Each row below holds a small network's activations on one input, seen along a few directions.
Each table varies a few parts of the input and shows all the possible inputs, shuffled.
A made-up example of a description, with smaller parts first: one of 4 places along a line, together with either a single point or one of 11 places around a ring or (one of 3 separate values, together with one of 5 places around a ring).
Shared parts are said once, and a part with two or three values counts as separate values.
In the rows, zero is written as 128.

Other details of the inputs vary at random and push rows far along three fixed directions, the same in every table; ignore that.

A family of inputs:
x1: [118 107 150 155 118 144 111 193 138 129 167]
x2: [174 120 135 145 144 136 167 153 154  83 129]
x3: [183 181 145 143 124 100 137 109 121 122  90]
x4: [184 179 132 167 114  99 114 105 140 129 110]
x5: [121  78  82 111 172 105 172 100 138  96 130]
x6: [ 76 130 133  86 107 126 122  89 103 157 123]
x7: [111  87  86 116 184 116 173 104 147  98 132]
x8: [171 114 127 146 127 118 172 152 142  80 124]
x9: [198 178 153 170 127 129 125 103 146 137 103]
x10: [166 123 134 165 163 133 167 152 150  88 135]
x11: [112 175 185 136 117 151  91 129  84 134 112]
x12: [171 114 132 157 136 101 167 154 149  99 133]
x13: [174 116 122 160 131 100 160 157 155 107 138]
x14: [111 157 187 145  96 119  87 114  81 130 123]
x15: [131 158 107 124 160 119 155  53 139 152 102]
x16: [110 175 188 135 109 153  93 121 100 127 120]
x17: [131 100 148 138 106 142 108 205 126 133 154]
x18: [120  98  65 123 165 117 168 117 167 137 146]
x19: [110 111 144 137 111 123 112 207 128 127 157]
x20: [139 142 103 122 147 122 148  39 114 140  95]
x21: [182 176 146 148 122 115 132  98 105 112  83]
x22: [151 147  64 113 135 117 122  73 131 153 102]
x23: [122  87 162 130  99 127 130 197 104 122 141]
x24: [112 167 187 131 117 148  85 120 104 108 116]
x25: [152 147  77 110 135 117 136  73 127 160  97]
x26: [148 145 111 122 158 138 150  50 138 157 100]
x27: [115 102  85 102 162 122 191 117 162 122 133]
x28: [138  79  61 121 147 118 168 111 154 141 139]
x29: [134 159 194 136  94 149  98 137 114 137 119]
x30: [ 65  79  89 114 134 131 114 146 139 146 173]
x31: [131  92 136 158  92 124  96 190 129 121 162]
x32: [180 118 106 150 114 114 153 162 161 105 132]
x33: [ 77 108 135 100 126 132 100  64  83 143 114]
x34: [ 81 132 126  91 100 124 115  97 109 163 129]
x35: [136 154 179 141  71 129  94 145 107 140 122]
x36: [ 72 127 129  82 130 119 101  77  76 138 108]
x37: [192 168 153 166 118 113 136  95 127 126  94]
x38: [106 116 132 140 101 125 101 196 145 112 167]
x39: [108 108 156 133 113 125 124 205 123 128 153]
x40: [ 62  78 120  86 139 159 150 144 132 144 159]
x41: [124 104  77 105 164 143 182 121 170 135 141]
x42: [ 57  70 115  84 162 153 133 143 106 121 146]
x43: [139 158  79 107 130 107 139  66 145 147 109]
x44: [ 77 122 141  85 132 154 101  73 102 135 114]
x45: [138 167  70 117 159 138 121  77 145 154 110]
x46: [172 125 126 165 151 132 162 160 167 113 140]
x47: [185 122  97 152 138 126 134 170 163 109 134]
x48: [178 113 133 143 158 127 153 160 140  74 116]
x49: [ 58 138 136  87 132 134 105  74 101 133 115]
x50: [ 81 148 107 106 119 129  81 108 112 165 132]
x51: [140 162 187 142  87 147  90 144 120 144 125]
x52: [178 195 131 156 127 133 120 114 158 127 110]
x53: [174 119  98 165 128  98 135 159 163 100 146]
x54: [167 135  96 153 139 131 139 164 179 100 146]
x55: [184 183 125 150 115  97 117 119 132 129 101]
x56: [172 194 142 151 122 113 134 110 153 126 103]
x57: [ 54  77 111  88 149 137 149 145 106 131 150]
x58: [124  93 169 129 115 145 127 198 115 126 145]
x59: [132 172 162 168 102 142  61 141 123 140 140]
x60: [198 178 140 173 124 127 112 106 150 136 108]
x61: [133 155 106 121 181 135 137  40 131 124  96]
x62: [108  83 165 125 101 130 119 180 109  84 143]
x63: [112 100 170 147 126 148 128 185 127 123 159]
x64: [ 83  63  93 112 129 149 110 145 137 153 171]
x65: [ 80  73  91  97 119 153 113 150 143 144 169]
x66: [162 127 129 144 149 112 171 170 152 102 124]
x67: [116 109 156 135 120 147 124 204 125 132 154]
x68: [177 188 148 170 130 111 128 104 146 133 106]
x69: [128 105  61 108 172 139 168 131 160 141 138]
x70: [ 79 124 144 107 132 154 103  67  91 163 123]
x71: [ 89 137 103 100 108 117  83 106 103 162 132]
x72: [ 62 137 132  87 143 131 101  80  85 142 108]
x73: [ 94 133 125 101 108 153  96 103 123 169 133]
x74: [131  77  77  98 167 117 175 111 127  99 114]
x75: [177 117 130 146 152 132 166 162 139  90 121]
x76: [124 172 188 138 113 148  97 145  99 146 113]
x77: [ 84 119 135  90 102 139 122  90 100 161 118]
x78: [ 98 172 185 132 102 133  94 121  97 125 120]
x79: [129  96 161 134 109 144 120 203 122 134 150]
x80: [178 185 113 152 106 101 107 111 149 114 112]
x81: [185 183 137 147 117  99 129 115 127 130  95]
x82: [107 161 181 127  89 122  94 120  88 122 121]
x83: [ 76 147 121 102 110 132 100 103 124 164 133]
x84: [ 68 127 132  81 120 124 105  72  91 130 115]
x85: [ 96  98 165 146 126 129 129 179 115 105 158]
x86: [128  73  90 113 183 135 168 100 146 104 129]
x87: [128  85 160 151  93 126 122 189 119 129 155]
x88: [134  90  45 108 137 122 157 117 162 126 140]
x89: [105  94 157 126 112 117 129 189  97 102 150]
x90: [140  84  67 103 149 119 182 123 142 141 124]
Description of these inputs: one of 3 separate values, together with one of 5 places around a ring, together with one of 6 places along a line.
Q: The inputs of x25 and x90 match in every part but the place on the line of 6. If x19 is changed in the same way as x25 into x90, which row does it become?
A: x39
Q: The inputs of x9 and x26 match in every part but the place on the line of 6. If x68 is changed in the same way as x9 into x26, which row does it become?
A: x15
Q: The inputs of x75 and x17 match in every part but the place on the line of 6. If x16 is changed in the same way as x75 into x17, which row does it become?
A: x52
Q: Which other rows does x54 become when the choice among 3 separate values takes its other values? List them by row number.
A: x45, x59
Q: A walk changes only the place on the ring of 5. It starts at x50 and steps to x71. List the rest of the walk in order.
A: x22, x47, x45

A family of inputs:
x91: [ 82 102 118  85 158 162 131  82 101 152 116]
x92: [218 125  80 189 169  86 161 133 183  70 124]
x93: [180 229 183 147  68  97  83  84 111 134  83]
x94: [ 97 131  85  71 155 122 175  78 115 165 102]
x95: [108 110  90  90 127 104 153 148 118 138 138]
x96: [229 116  91 185 157  75 177 132 170  82 120]
x97: [143 163 172 175  75 116  89 189 131  90 150]
x98: [227 127 115 182 174 130 199 133 177  63 117]
x99: [222 128  77 181 150 106 167 136 181  61 123]
x100: [120  95 172 139 112 149  90 184 127  92 154]
x101: [134  80 184 132  92 133 121 178 108 114 138]
x102: [ 96 104  83  77 129 122 122  90  87 163 122]
x103: [ 98 113  97  70 137 125 173  60 132 159 107]
x104: [152 154 186 180  83  86  99 181 120 115 145]
x105: [100 158 126 122 122 177  79 107 136 202 140]
x106: [142 170 156 144  78 121  79  75  86 145 106]
x107: [112  77 133 103 149 156 147 123 128 119 138]
x108: [108 156 108 120 102 154  73 107 137 208 139]
x109: [ 77 118  88  73 118 114 135  96 107 165 119]
x110: [126  72 103 100 113 117 135 123 122 128 138]
x111: [218 142 109 171 147 101 218 138 180  79 112]
x112: [141 149  69  99 177 126 171  61 179 115 107]
x113: [ 81 168 111  94 116 122  88 109 102 154 118]
x114: [118  97 140 140 102 128  88 194 115 102 143]
x115: [ 95 100 144 107 149 144 157 197 123 114 154]
x116: [ 92  90 149 112 141 146 157 194 130 111 149]
x117: [149 202 178 153 109 176  83 101 124 198 113]
x118: [112 199 155 151 103 102  65  88 116 145 119]
x119: [119 105 136 135 109 127  89 198 107 105 147]
x120: [ 95  79 150 137 126 109 157 176 129 128 160]
x121: [139 148  81 116 180 137 199  55 160 124 111]
x122: [219 155  54 133 163  94 178  56 152 116  72]
x123: [ 87 122 101  97 159 138 141 152 134 121 143]
x124: [219 139  88 163 188 121 174 155 173  64 114]
x125: [105 103  97 113 109 113 153 128 129 131 151]
x126: [ 99 127 163 135 117 140 107 205 130 101 148]
x127: [ 95 103 102 111 186 139 146  49 122 152 123]
x128: [106 104  63  82 143 128 120  53 136 140 118]
x129: [171 241 175 152  80 105  64  86 127 121  85]
x130: [176 149 193 180  76 151 104 199 136 168 137]
x131: [104 122 142 132  96 118 100 205 128 106 147]
x132: [ 77  91 137 140 144 125 127 182 146 109 178]
x133: [ 73 152 165 122 140 136 109  87 105 160 134]
x134: [117  66 136 112 128 132 150 186 102 121 142]
x135: [ 97  84 161 108 129 147 154 183 140 106 160]
x136: [106 118  92  82 183 154 152  67 110 149 109]
x137: [116  74 114 104 137 133 158 131 113 134 119]
x138: [ 89 141 134 109 135 156  79  91  99 143 110]
x139: [ 88 149 148  96 107 129 126  99  93 166  99]
x140: [ 64 100 105 112 163 141 102  74 116 149 141]
x141: [162 251 186 174 102 133  75  84 123 117  94]
x142: [189 210 196 175  86 127  91  71  93 134  74]
x143: [107  53 148 144 130 117 144 168 117 124 154]
x144: [126  77 107 128  97 143 128 198 151 178 177]
x145: [112 101 164 158 112 154  96 181 121  91 162]
Q: The inputs of x119 and x124 match in every part but one. If x97 is changed in the same way as x119 into x124, which row does it become?
A: x141
Q: The inputs of x143 and x127 match in every part but one. If x134 is changed in the same way as x143 into x127, which row does it become?
A: x136
Q: What is each input in this table made of?
A: one of 5 places around a ring, together with either a single point or (one of 2 separate values, together with one of 5 places along a line)
Q: Which other rows does x143 become when the choice among 2 separate values takes its other values? List them by row number.
A: x120

A family of inputs:
x146: [191 171 108 136 165 124 170 104 159 108  95]
x147: [180 188 176 167  95 118  77 109 107 115  99]
x148: [122 163 188 150 108 137  91 133 110 140 128]
x149: [128 151 101 109 136 121 148  63 120 152  96]
x150: [ 95 133 120 111 133 123 114  87 117 135 127]
x151: [ 85 155 141 101 116 124 111  83 101 162 110]
x152: [107  40  88 106 154 145 168 156 145 131 161]
x153: [138 127 107 136 148 130 138  93 136 128 119]
x154: [ 59  82 160 102 100 152 111 162  92 159 160]
x155: [146 127 172 146  92 120 112 177 114 118 125]
x156: [199 105  92 157 153  98 197 166 170  70 129]
x157: [ 94 109 140 117 116 117 123 150 117 120 146]
x158: [102 124 194 137  95 136 103 184 109 131 151]
x159: [ 86  98  88  95 141 132 135  82 114 143 136]
x160: [170 137  85 139 180 125 168 108 166  94 110]
x161: [ 89 158 106  84 139 131 116  57 105 149 102]
x162: [121 159 105 109 150 128 124  70 124 126 105]
x163: [121 130  37 107 143 119 127 101 154 186 138]
x164: [182 201 168 168 117 131 107  88 120 137  93]
x165: [ 92  64  94  92 131 124 142 135 122 130 146]
x166: [209  99 101 152 156 116 196 168 177  91 128]
x167: [179 133 173 181 109 125 101 175 131  96 127]
x168: [ 69  48 124 103 144 157 146 199 129 118 177]
x169: [159 131 145 172  76 131 101 228 173 117 172]
x170: [ 92 143 169 114 103 136 100 151  96 134 124]
x171: [112 150 147 138 130 130 101 100 119 137 121]
Q: What is each input in this table made of?
A: either one of 2 separate values or (one of 4 places along a line, together with one of 6 places around a ring)
Q: Which other rows does x157 become when the place on the ring of 6 takes its other values? List them by row number.
A: x148, x150, x151, x158, x171

A family of inputs:
x172: [ 44  90 181 114 119 154  87 151  95 153 166]
x173: [ 55 100 163 105  87 167  93 166 111 181 167]
x174: [146 214 121 124 134 141 109  60 130 173  87]
x175: [ 46  94 149 111 113 162  63 159  87 135 162]
x176: [145  71  72 115 174 102 225 100 164  94 133]
x177: [151 174 118 134 137 121 104  24 101 148  76]
x178: [195 164 175 187 119 114 126 185 151  40 126]
x179: [191 166 189 192 119 115 154 192 162  69 133]
x180: [154 192 108  97 108 120 111  53 116 166  77]
x181: [144 207 120 115 119 142 112  62 140 176  87]
x182: [ 58  89 167 118 104 167  83 155 100 172 174]
x183: [150 187 122 122 125 126 126  43 110 183  85]
x184: [ 65  75 166 111  91 147  92 153  80 172 162]
x185: [ 37  88 174 109 101 152  85 142  94 123 163]
x186: [ 44 109 150  99 111 158  74 172  90 145 160]
x187: [100  37  11  61 178 143 206 147 188 130 163]
x188: [194 119 163 185 113 136 141 204 170 100 155]
x189: [212 144 165 174  89 109 146 221 155  97 123]
x190: [139 206 133 138 146 141 115  49 123 169  93]
x191: [159 180 104 109 111 123 102  36 113 157  75]
x192: [146 203 127 132 136 145 115  51 130 180  96]
x193: [153 144 108 194  87  77  89 210 183 111 185]
x194: [139 217 126 131 144 138 109  59 123 161  85]
x195: [155 128 111 191  68  58  94 214 163 110 177]
x196: [ 52  77 181 108 105 134  96 149  77 152 155]
x197: [132 168 129 119 124 111 121  23 105 127  82]
x198: [118  53  43  87 176 105 210 108 153  79 135]
x199: [214 134 171 184  91 113 152 213 154 102 132]
x200: [143 194 134 143 150 141 108  36 122 163  97]
x201: [ 44  97 170  93 102 133  99 169  78 153 146]
x202: [ 62  95 147  87  86 141  82 172  78 158 152]
x203: [120  25   9  79 183 123 202 122 157 117 148]
x204: [103  77  44  79 188 124 209 124 172  89 146]
x205: [ 48  96 162  86 104 131  87 168  73 139 146]
x206: [135  82  70 119 189 123 217 101 183  96 145]
x207: [ 67  74 166 105  76 148  94 153  88 173 161]
x208: [157  66  55 125 187 114 214 108 160 116 134]
x209: [193 113 154 183 110 136 125 203 167  87 148]
x210: [195 172 171 178 134 115 125 206 150  64 122]
x211: [145 197 110 111 135 117 108  48  99 151  75]
x212: [202 160 153 176 119 127 122 216 158  82 134]
x213: [196 162 185 195 135 119 144 202 160  82 131]
x214: [185 173 181 181 119 113 148 199 160  64 126]
x215: [142 181 119 114 144 113 104  33  98 134  72]
x216: [151 199 116 115 123 123 120  52 111 176  77]
x217: [ 42  95 162 104 118 154  68 158  88 128 156]
x218: [124  14  20  92 184 125 208 116 162 122 150]
x219: [220 170 176 197 112 102 140 210 139  80 112]
x220: [120  52  47 108 209 130 197 108 176 100 143]
x221: [155 189 118 139 139 145  93  33 127 157  90]
x222: [127 193 124  98 123 107 125  45 102 128  80]
x223: [128  38  48 102 194 110 206 109 157 100 133]
x224: [160 206 109 131 138 142  86  38 124 149  84]
x225: [210 163 197 195 102  94 160 191 143  65 118]
x226: [121  89  55 100 201 126 207 133 178 113 135]
x227: [ 38 100 174  90  86 129 111 160  80 138 149]
x228: [125  51  35 116 204 138 193 110 175 108 149]
x229: [ 69  70 157 104  73 146  80 150  87 159 153]
x230: [ 59  92 146  98  86 164  66 162 104 152 162]
x231: [ 56  81 151 105  98 141  72 157  68 136 151]
x232: [134 184 137 118 140 115 129  44 106 164  81]
x233: [223 159 183 206 113 105 147 203 140  86 120]
Q: The inputs of x211 and x186 match in every part but one. If x216 is changed in the same way as x211 into x186, which row does it become?
A: x174
Q: The inputs of x221 and x218 match in every part but one. If x178 is changed in the same way as x221 into x218, which row does it become?
A: x198
Q: What is each input in this table made of?
A: one of 2 separate values, together with either a single point or (one of 5 places along a line, together with one of 6 places around a ring)
Q: Which other rows does x180 become when the place on the line of 5 takes its other values? List them by row number.
A: x202, x205, x211, x222
